Here are a small network's activations along a few directions, averaged over the inputs that share one value of a field.
Values that are neighbours, or in one group, have similar rows; names and order tell nothing.
(in the rows, 500 means zero)
Strong random noise was added to every row along 4 fixed directions; ignore it. To show where, here is one row again and again, with new noise each time:
[437 278 463 414 464 552 392 373 488 532 623 605 441 496 879 385 511]
[510 346 486 540 424 437 631 659 526 462 392 609 535 519 349 531 481]
[414 533 426 485 437 534 617 468 534 582 513 521 403 484 196 415 526]
[405 339 443 491 422 493 677 650 538 483 418 686 453 492 223 492 505]
[535 534 575 536 472 448 496 575 538 474 434 471 535 542 507 544 541]
[498 436 518 508 456 474 519 546 525 491 468 537 505 522 516 498 519]


RIMOD, 11 values:
dod: [431 583 647 471 594 444 412 599 575 403 399 534 591 482 589 603 509]
mef: [373 289 392 406 523 638 602 517 439 507 630 744 246 497 427 407 560]
vin: [534 229 343 495 445 467 577 387 457 560 509 571 596 404 443 420 303]
zeve: [736 394 522 611 498 307 526 559 490 443 369 390 799 473 577 593 366]
zisib: [455 366 444 462 473 562 427 313 482 586 637 526 450 513 742 355 490]
kiga: [436 372 505 434 511 583 436 401 489 548 621 589 435 494 714 387 501]
dozit: [407 567 502 495 516 588 561 646 467 431 474 579 337 557 356 565 631]
nus: [487 325 446 485 499 487 547 445 493 522 572 583 475 508 498 428 466]
tid: [447 394 381 465 504 538 534 577 422 435 393 633 574 381 449 567 388]
niv: [449 386 262 489 495 540 678 511 416 554 469 576 527 337 194 474 308]
geni: [515 632 524 450 529 574 392 473 503 456 662 465 379 591 686 530 590]
RIMOD is arranged as 4 separate groups.
Which other values are in the same group as mef? Give them in the order they are listed. -> dozit, geni
Which other values are in the same group as dod? Give them in the order they are listed. -> vin, zeve
Which other values are in the same group as tid? Give them in the order they are listed. -> niv

RONON, 18 values:
duser: [330 223 547 351 480 525 378 378 524 505 559 695 539 480 822 415 437]
nid: [390 664 693 462 504 420 441 598 661 391 376 517 603 549 523 629 622]
simeb: [456 776 578 465 555 599 483 465 559 481 621 443 293 555 390 559 633]
karit: [536 681 415 566 549 544 482 407 385 556 461 320 502 412 401 498 410]
sizuv: [425 221 381 439 481 615 526 547 400 435 569 741 361 512 750 538 469]
tedub: [438 528 522 438 473 496 612 467 587 566 425 535 555 446  52 461 389]
vova: [522 448 589 507 526 533 494 491 459 517 624 555 421 588 631 439 614]
pobir: [696 299 439 671 353 303 630 565 494 507 364 443 660 566 435 442 422]
rovom: [332 703 302 392 532 734 476 268 426 612 650 460 299 363 374 387 547]
mot: [393 451 305 422 457 668 533 488 433 511 553 602 353 435 374 479 464]
koraz: [365 352 345 349 538 645 492 272 476 629 802 604 196 507 496 252 546]
ropu: [592 306 655 612 430 393 516 798 533 336 338 626 673 605 695 567 586]
bedor: [490 462 540 477 462 473 503 648 564 495 535 580 437 549 541 462 638]
pimar: [535 571 412 512 555 510 439 395 443 591 517 368 555 371 575 493 382]
sos: [438 539 446 413 586 540 473 345 464 586 540 484 490 380 470 434 437]
sok: [458 458 554 549 462 384 482 478 543 471 428 481 568 553 610 472 559]
kip: [420 355 465 469 526 556 543 673 495 382 535 680 361 547 569 602 540]
paro: [506 657 609 477 566 458 503 553 595 494 401 476 628 419 309 593 483]
RONON is arranged as a ring.
Going along RONON from koraz by way of its neighbour simeb, in what order are duser, karit, sizuv, tedub, ropu, pimar met? -> sizuv, karit, pimar, tedub, duser, ropu
Which values are neighbours of sok? Give them in the order they are listed. -> nid, pobir
Fewest steps between mot and kip? -> 2
